A small network was trained on invented records. Each row is its activation on one of them, seen along a few directions.
Records have a field called C. Each example row is followed by its value.
Records without C are marked none.
The largest differences between rows may come from other fields.
(in the rows, 500 means zero)
Random noise pushes rows far along 2 fixed directions. That doesn't count. These rows show it; they differ only by the noise:
[468 533 531 550 464 549 522 536 518 511 524 465 503 491 521 524 530 513
 447]
[500 550 499 439 581 515 613 600 643 575 476 734 476 469 536 685 418 399
 732]
[420 518 630 573 334 595 545 602 540 540 602 320 583 478 565 630 676 608
 175]
[488 543 508 494 531 529 565 563 578 540 495 608 484 481 525 595 464 450
 607]

[546 473 416 423 558 453 441 430 455 472 459 587 456 503 454 419 406 464
 594]	none
[528 487 430 548 600 467 438 373 386 436 446 471 433 534 444 279 425 448
 625]	c7
[502 486 478 536 551 490 479 455 465 473 488 491 480 518 465 415 483 463
 557]	c2
[468 478 575 500 472 497 548 553 536 531 525 486 543 487 530 610 561 507
 447]	c3
[475 552 453 585 630 436 555 449 434 503 351 586 435 467 490 421 412 390
 821]	c1
[503 453 562 450 360 572 474 569 562 516 643 396 574 542 535 599 596 595
 196]	c7
[453 503 549 589 428 522 521 527 464 500 511 374 537 483 513 501 602 590
 366]	c4
[515 485 477 523 573 481 480 464 475 472 475 512 468 517 477 424 463 451
 590]	c2
[425 545 517 728 524 500 500 379 299 452 424 257 487 466 488 255 565 513
 478]	c2
[555 487 422 492 523 520 384 440 495 421 518 547 428 572 426 357 397 475
 542]	c6
[547 462 455 413 501 472 456 476 491 489 489 558 495 499 475 504 462 496
 504]	none
[433 523 580 538 490 511 632 586 545 588 500 473 561 445 557 669 596 528
 474]	c5
[510 489 485 484 414 547 470 545 544 491 565 477 511 531 507 530 514 572
 379]	c4
[442 563 533 604 580 491 604 507 487 532 415 523 485 440 516 504 519 427
 671]	c6
[415 510 655 569 310 571 572 594 526 569 603 283 608 468 591 658 699 625
 153]	c3
[427 471 629 521 391 527 554 581 533 549 571 377 586 491 544 649 656 569
 252]	c3
[517 515 458 455 638 467 561 535 591 517 438 732 451 502 481 570 404 363
 780]	c6
[469 483 593 477 484 512 604 588 569 568 539 500 574 474 551 681 585 504
 427]	c7
[425 536 574 594 485 486 608 549 485 550 442 445 536 442 547 579 580 496
 529]	c1
[538 461 493 338 509 470 546 568 608 566 517 682 522 472 513 697 469 468
 550]	none
[508 439 525 440 392 541 461 580 580 496 583 477 555 547 491 600 580 591
 297]	c4
[513 457 466 548 470 508 402 426 421 433 530 381 490 559 451 323 527 562
 373]	c5
[466 492 544 565 350 574 458 520 466 500 594 290 557 519 529 485 620 629
 196]	c5
[463 461 607 431 404 518 573 640 640 565 559 534 566 492 546 746 602 531
 364]	c1

Here are new rows. What is C for each?
[451 464 598 539 395 529 515 541 497 509 561 350 568 507 534 576 635 568
 266]	c3
[493 438 566 415 376 552 506 636 629 535 601 496 580 528 516 698 605 596
 279]	c4
[491 512 445 678 424 510 345 337 287 370 483 233 439 551 438 143 499 573
 379]	c1
[489 444 543 534 338 516 408 449 390 455 575 247 555 509 493 406 644 645
 117]	none
[611 436 356 418 475 510 295 439 510 391 562 550 424 623 409 311 368 535
 468]	c4
[478 557 460 645 651 451 563 398 355 494 368 466 457 451 500 332 447 418
 749]	c7
[501 487 521 422 567 470 583 556 605 565 473 681 500 486 519 649 463 413
 679]	c3
[513 492 497 421 594 460 565 536 584 539 464 686 477 494 509 604 433 398
 722]	c3
